These are the activations of a small network on made-up records, seen along a few directions, one row for each record.
Each row is followed by the record's values for the fields Zana, Pober, Pef, Sove.
The largest differences between rows may come from other fields.
15 15 -12 23 -4 6 -4 7 -22 1 -16 -4 7 => {Zana: y1, Pober: u2, Pef: f2, Sove: j1}
-9 4 27 -1 7 -18 4 7 -3 4 -15 1 8 => {Zana: y1, Pober: u2, Pef: f1, Sove: j1}
-34 -9 11 -14 -15 -14 19 20 6 -17 21 -3 6 => {Zana: y2, Pober: u2, Pef: f1, Sove: j2}
-28 -17 9 -29 -30 -20 -4 22 4 9 18 10 -7 => {Zana: y4, Pober: u2, Pef: f2, Sove: j1}
20 11 -6 -10 -23 25 11 11 -2 -12 18 -9 19 => {Zana: y1, Pober: u1, Pef: f2, Sove: j2}
5 -10 -1 12 33 -51 -16 -37 21 20 -44 2 -10 => {Zana: y5, Pober: u2, Pef: f1, Sove: j1}
-14 -22 14 -4 -16 5 19 14 -5 5 19 22 2 => {Zana: y3, Pober: u2, Pef: f2, Sove: j1}
-3 17 11 10 12 10 -10 7 -3 -16 10 -3 0 => {Zana: y2, Pober: u2, Pef: f1, Sove: j2}
27 22 -14 11 -28 27 9 -9 -35 -28 14 -2 4 => {Zana: y4, Pober: u2, Pef: f2, Sove: j2}
-7 -11 7 -17 22 -43 -15 -3 17 1 -19 5 -5 => {Zana: y5, Pober: u2, Pef: f1, Sove: j2}
17 30 -20 36 -24 32 -1 -10 -35 0 38 -18 18 => {Zana: y2, Pober: u1, Pef: f2, Sove: j1}
20 7 -19 47 26 -5 -8 -32 -10 -6 -8 -16 -3 => {Zana: y2, Pober: u2, Pef: f1, Sove: j2}
4 23 -13 18 -10 2 -8 -15 -2 -7 -15 8 -11 => {Zana: y4, Pober: u2, Pef: f2, Sove: j1}
28 13 8 18 15 -10 -15 -21 11 -1 -22 -6 -13 => {Zana: y1, Pober: u2, Pef: f1, Sove: j2}
-15 -13 3 6 24 0 -7 -9 0 15 -25 1 -1 => {Zana: y1, Pober: u1, Pef: f1, Sove: j1}
46 9 -22 26 36 12 -33 -38 -7 2 -16 -17 11 => {Zana: y5, Pober: u1, Pef: f1, Sove: j2}
9 7 1 -4 -1 -4 -13 5 -7 16 -18 6 3 => {Zana: y1, Pober: u1, Pef: f2, Sove: j1}
-7 -5 23 -10 -27 -19 16 9 -14 2 13 -6 17 => {Zana: y1, Pober: u2, Pef: f1, Sove: j1}
-1 -15 10 4 25 -22 -18 -19 6 28 -30 32 -17 => {Zana: y1, Pober: u2, Pef: f2, Sove: j1}
-10 4 30 -19 -21 -3 22 17 -7 -8 17 1 15 => {Zana: y1, Pober: u2, Pef: f1, Sove: j2}
-14 -18 12 -12 5 -5 -10 22 2 18 1 20 -1 => {Zana: y1, Pober: u2, Pef: f2, Sove: j1}
-3 -13 22 4 28 -37 -8 -28 14 22 -28 7 -15 => {Zana: y1, Pober: u2, Pef: f1, Sove: j1}
24 0 -15 1 16 36 13 -19 -11 1 7 11 10 => {Zana: y1, Pober: u1, Pef: f2, Sove: j2}
13 15 -14 42 -9 17 1 -7 -22 1 17 -6 3 => {Zana: y2, Pober: u2, Pef: f2, Sove: j1}
-12 -9 19 -22 5 -13 -13 13 -8 16 0 -4 1 => {Zana: y1, Pober: u1, Pef: f1, Sove: j1}
-9 5 -8 11 -10 23 -1 13 13 11 -6 -3 -11 => {Zana: y3, Pober: u1, Pef: f2, Sove: j1}
46 29 -27 17 -3 41 -10 -5 -21 -5 -1 -20 5 => {Zana: y1, Pober: u1, Pef: f2, Sove: j2}
28 31 -10 22 -10 51 -9 -16 1 -19 11 -3 19 => {Zana: y3, Pober: u1, Pef: f2, Sove: j2}
-4 -10 3 -20 7 -35 5 -1 2 -1 -7 -7 -6 => {Zana: y5, Pober: u2, Pef: f1, Sove: j2}
-6 -2 0 -2 -25 -9 16 25 -15 4 11 -2 6 => {Zana: y1, Pober: u2, Pef: f2, Sove: j1}
3 -8 6 1 -7 -1 3 0 17 -10 11 9 -17 => {Zana: y3, Pober: u2, Pef: f2, Sove: j2}
9 -1 -3 9 -20 33 12 -17 -9 -15 22 -14 8 => {Zana: y3, Pober: u1, Pef: f1, Sove: j2}
29 13 -27 30 26 18 -17 -13 -22 -8 12 -4 -5 => {Zana: y2, Pober: u2, Pef: f2, Sove: j2}
-44 -14 18 -32 -21 4 22 31 -9 -6 39 -2 5 => {Zana: y2, Pober: u1, Pef: f1, Sove: j1}
-9 -2 22 -7 -33 8 19 3 11 0 25 18 19 => {Zana: y3, Pober: u1, Pef: f2, Sove: j1}
-16 -6 5 11 -5 -6 -10 15 16 2 -23 13 -5 => {Zana: y3, Pober: u2, Pef: f2, Sove: j1}
-2 15 -10 7 -35 2 7 22 -25 -14 33 -7 15 => {Zana: y2, Pober: u2, Pef: f2, Sove: j1}
13 20 -2 -8 -12 20 7 34 -5 -17 16 -7 10 => {Zana: y1, Pober: u2, Pef: f2, Sove: j2}
18 5 14 -10 -10 2 3 3 14 0 11 5 7 => {Zana: y1, Pober: u1, Pef: f2, Sove: j2}
0 -8 5 11 11 -4 0 13 1 19 -2 8 -15 => {Zana: y1, Pober: u2, Pef: f2, Sove: j1}
-31 -5 32 -39 -1 -15 17 18 10 23 -7 6 -5 => {Zana: y1, Pober: u1, Pef: f1, Sove: j1}
-17 -21 -6 -17 2 -39 -20 -4 7 13 -6 16 1 => {Zana: y5, Pober: u2, Pef: f2, Sove: j1}
-9 16 11 6 -14 -15 -1 -18 7 -6 -10 -3 -3 => {Zana: y4, Pober: u2, Pef: f1, Sove: j1}
-9 -17 9 -5 -17 4 -9 6 1 7 -2 14 5 => {Zana: y3, Pober: u1, Pef: f2, Sove: j1}
-12 -29 15 -5 10 -8 -11 -11 0 -4 -20 19 -5 => {Zana: y3, Pober: u2, Pef: f1, Sove: j1}
25 14 -19 18 -33 30 12 -12 -21 -16 19 -13 12 => {Zana: y4, Pober: u1, Pef: f2, Sove: j2}
-4 3 5 -21 -29 7 28 43 -13 -20 27 -3 -1 => {Zana: y1, Pober: u2, Pef: f2, Sove: j2}
-22 -4 27 -36 -45 -1 23 44 -19 -7 35 15 7 => {Zana: y1, Pober: u2, Pef: f2, Sove: j1}
-18 1 2 3 21 -12 7 -6 5 -15 6 4 -20 => {Zana: y2, Pober: u2, Pef: f1, Sove: j2}
-13 -9 14 -16 0 -20 9 3 21 13 -1 -15 -17 => {Zana: y1, Pober: u1, Pef: f1, Sove: j2}
-11 -21 18 -26 27 -50 -8 8 10 19 -21 4 -12 => {Zana: y5, Pober: u2, Pef: f1, Sove: j2}
3 25 5 -5 -24 21 23 32 -22 -21 39 -3 10 => {Zana: y2, Pober: u2, Pef: f2, Sove: j2}
6 -5 8 -16 -9 -14 13 11 18 10 17 2 3 => {Zana: y1, Pober: u1, Pef: f2, Sove: j2}
-7 20 3 12 8 7 -6 1 -7 -8 18 21 -5 => {Zana: y2, Pober: u2, Pef: f2, Sove: j1}
-22 13 9 -21 -20 10 1 -2 -13 -2 -4 -5 -15 => {Zana: y4, Pober: u1, Pef: f1, Sove: j1}
11 -12 -7 -13 21 -36 -7 -28 26 7 -14 16 5 => {Zana: y5, Pober: u2, Pef: f2, Sove: j2}

Here are new rows. What are their fields?
-2 9 6 -9 -16 0 5 19 4 -8 44 -4 14 => {Zana: y2, Pober: u1, Pef: f2, Sove: j2}
31 2 -38 21 9 3 -19 -28 -11 -2 -6 -11 8 => {Zana: y5, Pober: u1, Pef: f2, Sove: j2}
-8 -2 0 7 -2 12 -10 6 21 15 -4 4 -7 => {Zana: y3, Pober: u1, Pef: f2, Sove: j1}
-13 3 5 -11 -26 -7 13 2 -13 -5 16 17 0 => {Zana: y4, Pober: u2, Pef: f2, Sove: j1}
4 6 -1 25 6 4 -23 -6 -21 -13 -3 -10 4 => {Zana: y2, Pober: u2, Pef: f1, Sove: j1}
23 13 -16 1 10 18 -4 -5 -14 8 -10 -6 0 => {Zana: y1, Pober: u1, Pef: f2, Sove: j2}
-5 -4 26 -32 5 -12 0 17 23 12 8 -6 -9 => {Zana: y1, Pober: u1, Pef: f1, Sove: j2}
19 13 -21 46 5 36 -11 -38 -7 11 -15 2 4 => {Zana: y3, Pober: u1, Pef: f2, Sove: j1}
11 -3 -19 28 10 19 1 -13 -21 -15 11 -18 24 => {Zana: y2, Pober: u1, Pef: f1, Sove: j2}
-5 11 -13 -4 1 15 7 -20 0 -12 4 -12 -15 => {Zana: y4, Pober: u1, Pef: f1, Sove: j2}
-18 12 9 -22 -29 22 20 34 -20 7 24 5 10 => {Zana: y1, Pober: u1, Pef: f2, Sove: j1}
-35 -18 15 -19 2 -26 21 5 21 22 -22 1 -6 => {Zana: y1, Pober: u1, Pef: f1, Sove: j1}
39 5 -25 25 18 16 -12 -18 2 -14 -30 2 14 => {Zana: y1, Pober: u2, Pef: f2, Sove: j2}
27 -8 -8 20 21 -2 -16 -7 -8 8 -18 2 -28 => {Zana: y1, Pober: u2, Pef: f2, Sove: j2}
2 -6 12 -7 32 2 -13 -15 11 15 -32 4 0 => {Zana: y1, Pober: u1, Pef: f1, Sove: j1}
-10 11 27 -31 -15 -12 13 38 1 -7 23 12 -6 => {Zana: y1, Pober: u2, Pef: f2, Sove: j2}
2 36 -7 -17 -44 17 7 8 -6 -18 43 -16 -3 => {Zana: y4, Pober: u1, Pef: f2, Sove: j2}
-29 26 -6 -16 -45 18 25 42 -9 -10 32 -10 12 => {Zana: y2, Pober: u1, Pef: f2, Sove: j1}
11 12 -6 18 -11 33 -8 2 -25 -9 35 -30 2 => {Zana: y2, Pober: u1, Pef: f1, Sove: j2}
17 6 -36 29 14 15 -17 -10 -14 -24 -9 -3 12 => {Zana: y2, Pober: u2, Pef: f2, Sove: j2}
-2 -11 16 -13 -7 13 -10 4 5 -6 -1 -3 9 => {Zana: y3, Pober: u1, Pef: f1, Sove: j2}
11 22 -10 -4 -7 18 4 15 0 5 -5 -11 -7 => {Zana: y1, Pober: u1, Pef: f2, Sove: j2}
-18 -27 5 -9 14 -25 7 22 10 2 -18 0 -5 => {Zana: y1, Pober: u2, Pef: f1, Sove: j2}
2 12 3 -1 -9 10 18 8 -9 1 5 -19 14 => {Zana: y1, Pober: u1, Pef: f1, Sove: j2}
-8 -1 -6 -8 9 -22 7 -32 15 28 -13 16 4 => {Zana: y5, Pober: u1, Pef: f2, Sove: j1}
8 5 -11 0 5 -13 -11 -21 -10 12 -1 -20 5 => {Zana: y5, Pober: u1, Pef: f1, Sove: j1}
2 -8 12 -8 -14 -1 2 14 19 -14 20 7 -14 => {Zana: y3, Pober: u2, Pef: f2, Sove: j2}
-7 31 7 -31 -33 21 12 11 0 -19 36 1 3 => {Zana: y4, Pober: u1, Pef: f2, Sove: j2}
